Each row below is a small network's average activation on inputs in which a field has the value named, seen along a few directions.
Values that are neighbours, or in one group, have similar rows; names and order tell nothing.
(in the rows, 500 means zero)
Random noise pushes rows far along 6 fixed directions. That doesn't count. These rows show it; they differ only by the noise:
[436 470 440 458 399 555 531 568 341 573 358 448 622 470 399 518 551 574
 339 545 384]
[560 503 428 374 411 623 570 349 356 697 392 499 503 429 586 378 540 592
 291 431 444]
[454 578 623 512 508 520 485 459 437 495 490 575 409 563 506 511 597 308
 522 511 494]
[446 483 464 636 571 392 462 499 625 423 695 548 465 473 431 459 565 421
 643 471 448]
[464 473 416 636 471 496 491 539 556 463 437 480 653 498 363 536 555 559
 519 616 459]
[670 512 328 509 613 630 562 424 432 419 537 515 657 465 572 475 630 760
 527 397 560]
[468 479 460 559 454 615 562 648 382 473 242 412 740 594 360 656 544 689
 448 626 531]
[557 476 324 515 499 583 528 521 400 457 448 472 718 435 437 507 610 706
 428 510 438]


Values of Lusif:
f12: [357 602 562 466 315 465 435 535 394 556 377 505 530 523 406 536 558 315
 393 614 368]
f9: [644 622 544 401 617 625 370 613 254 141 519 591 598 465 521 655 654 387
 522 573 447]
f10: [616 415 481 400 555 495 570 536 510 475 560 441 456 454 575 506 386 591
 482 408 503]
f6: [553 471 502 622 566 521 503 623 593 382 507 450 578 505 394 580 355 594
 654 540 560]
f8: [612 560 348 465 427 522 393 362 548 362 451 512 737 303 547 435 616 487
 396 733 449]
f5: [441 604 495 543 580 494 347 559 422 304 619 625 578 493 441 545 680 371
 568 560 414]
f4: [653 470 382 373 518 531 437 477 341 292 535 512 686 349 562 505 632 526
 380 546 402]
f13: [490 580 509 517 531 485 510 567 411 370 504 472 574 576 525 578 588 539
 551 497 613]
f1: [430 552 666 459 470 591 529 714 317 472 305 524 490 628 384 675 474 424
 491 553 545]
f11: [585 630 522 640 540 489 374 374 627 418 574 698 482 446 496 450 645 283
 571 600 536]
f3: [626 577 579 466 668 547 421 442 502 394 659 656 297 497 591 500 548 346
 649 386 578]
f7: [532 461 390 548 511 436 473 425 644 474 557 469 640 524 558 508 497 630
 512 542 528]
f2: [388 392 458 461 524 309 513 617 527 477 586 355 528 497 433 541 435 587
 476 448 366]
The values of Lusif form a ring.
Going along Lusif from f9 by way of its neighbour f6, in what order are f5, f4, f1, f11 met?
> f1, f11, f5, f4
Which values are neighbours of f13? Give them in the order they are listed.
> f12, f7

Values of Dedu:
e7: [540 698 717 339 493 657 472 440 146 367 232 579 581 752 588 703 846 296
 384 623 451]
e5: [470 398 623 374 334 590 604 734 334 585 218 349 595 524 338 610 325 523
 247 557 455]
e2: [397 530 450 676 572 457 462 606 507 373 481 557 697 633 394 597 632 573
 616 530 580]
e3: [547 541 450 616 626 519 344 636 398 177 692 616 575 370 318 573 670 390
 670 533 319]
e1: [490 446 558 294 624 413 422 748 179 178 635 488 498 434 484 648 575 334
 489 401 328]
e4: [540 604 510 746 542 498 484 506 711 441 564 614 413 571 437 562 493 438
 770 533 681]
e6: [666 485 307 600 275 605 522 282 795 633  86 328 801 501 535 527 289 731
 316 929 662]
e9: [270 614 624 462 433 663 449 705 230 525 267 566 567 622 322 658 634 407
 388 674 417]
e8: [512 442 337 228 467 419 554 379 300 650 712 418 510 174 676 209 578 669
 258 256 315]
The values of Dedu form a ring.
What is the length, in steps, of the shortest route from e1 to e3?
> 2
Which values are neighbours of e2? Give them in the order they are listed.
> e7, e9

Values of Doli:
j6: [409 518 492 471 595 498 482 646 395 442 571 562 530 548 447 543 617 507
 498 487 406]
j7: [427 452 455 392 470 421 543 577 431 517 481 407 537 473 518 518 479 581
 449 477 446]
j11: [436 523 502 550 541 538 568 597 479 452 485 486 547 633 444 617 591 586
 546 446 572]
j10: [509 544 495 555 591 484 520 532 402 387 564 486 595 526 534 534 635 578
 575 453 586]
j12: [557 475 448 429 497 493 415 449 398 393 506 474 571 439 549 513 592 469
 440 549 420]
j1: [594 457 418 495 554 595 511 424 543 547 522 536 497 444 529 423 461 640
 505 436 490]
j4: [313 411 601 573 494 403 487 701 572 504 528 471 371 521 359 565 328 366
 580 529 528]
j5: [451 598 739 377 488 499 484 585 289 404 416 489 439 570 521 627 492 262
 453 529 501]
j2: [553 509 454 519 486 545 524 590 441 496 446 533 567 506 430 540 513 602
 510 438 493]
j13: [561 445 394 433 497 471 479 541 441 440 655 507 498 377 452 436 473 473
 473 423 332]
j3: [512 474 672 508 504 533 517 566 536 466 351 463 477 605 490 617 443 445
 530 579 630]
j9: [522 597 525 349 643 631 543 553 261 420 627 558 444 490 590 503 613 570
 528 276 507]
j8: [653 470 322 544 576 538 597 450 577 504 557 378 638 558 630 501 450 912
 590 378 698]
The values of Doli form a ring.
Which values are neighbours of j1? Give them in the order they are listed.
> j4, j2
Which values are neighbours of j7? Give them in the order they are listed.
> j12, j8
Which values are neighbours of j3? Give them in the order they are listed.
> j5, j13

Values of Kav:
k1: [596 575 407 411 501 422 501 396 425 450 681 540 485 453 613 445 636 461
 464 350 427]
k9: [343 362 488 220 452 553 675 619 331 856 510 442 264 466 549 391 369 688
 299 201 421]
k3: [474 660 551 550 572 599 484 547 400 368 482 534 670 601 474 583 689 551
 575 585 564]
k6: [768 671 647 452 472 706 469 145 524 478 251 596 449 450 729 455 522 276
 438 724 680]
k8: [436 477 373 372 372 555 448 346 350 737 451 577 496 303 510 282 587 502
 230 480 258]
k10: [644 455 471 550 671 441 484 466 677 277 696 425 499 497 588 538 424 559
 709 490 572]
k5: [290 271 150 391 479 246 487 740 341 549 891 348 632 212 362 346 523 792
 305 197 143]
k7: [425 521 503 319 382 406 471 635 202 444 406 502 589 445 447 560 594 358
 332 507 313]
k2: [483 664 465 517 353 599 310 483 269 449 453 700 587 355 313 481 731 210
 321 661 216]
k4: [317 218 619 468 504 358 578 918 513 512 531 285 381 573 300 652 175 550
 529 384 450]
The values of Kav form a line.
Going along Kav from k2 by way of its neighbour k9, in what order are k3, k8, k10, k7 met?
> k8, k3, k7, k10
Which values are neighbours of k4? Give them in the order they are listed.
> k6
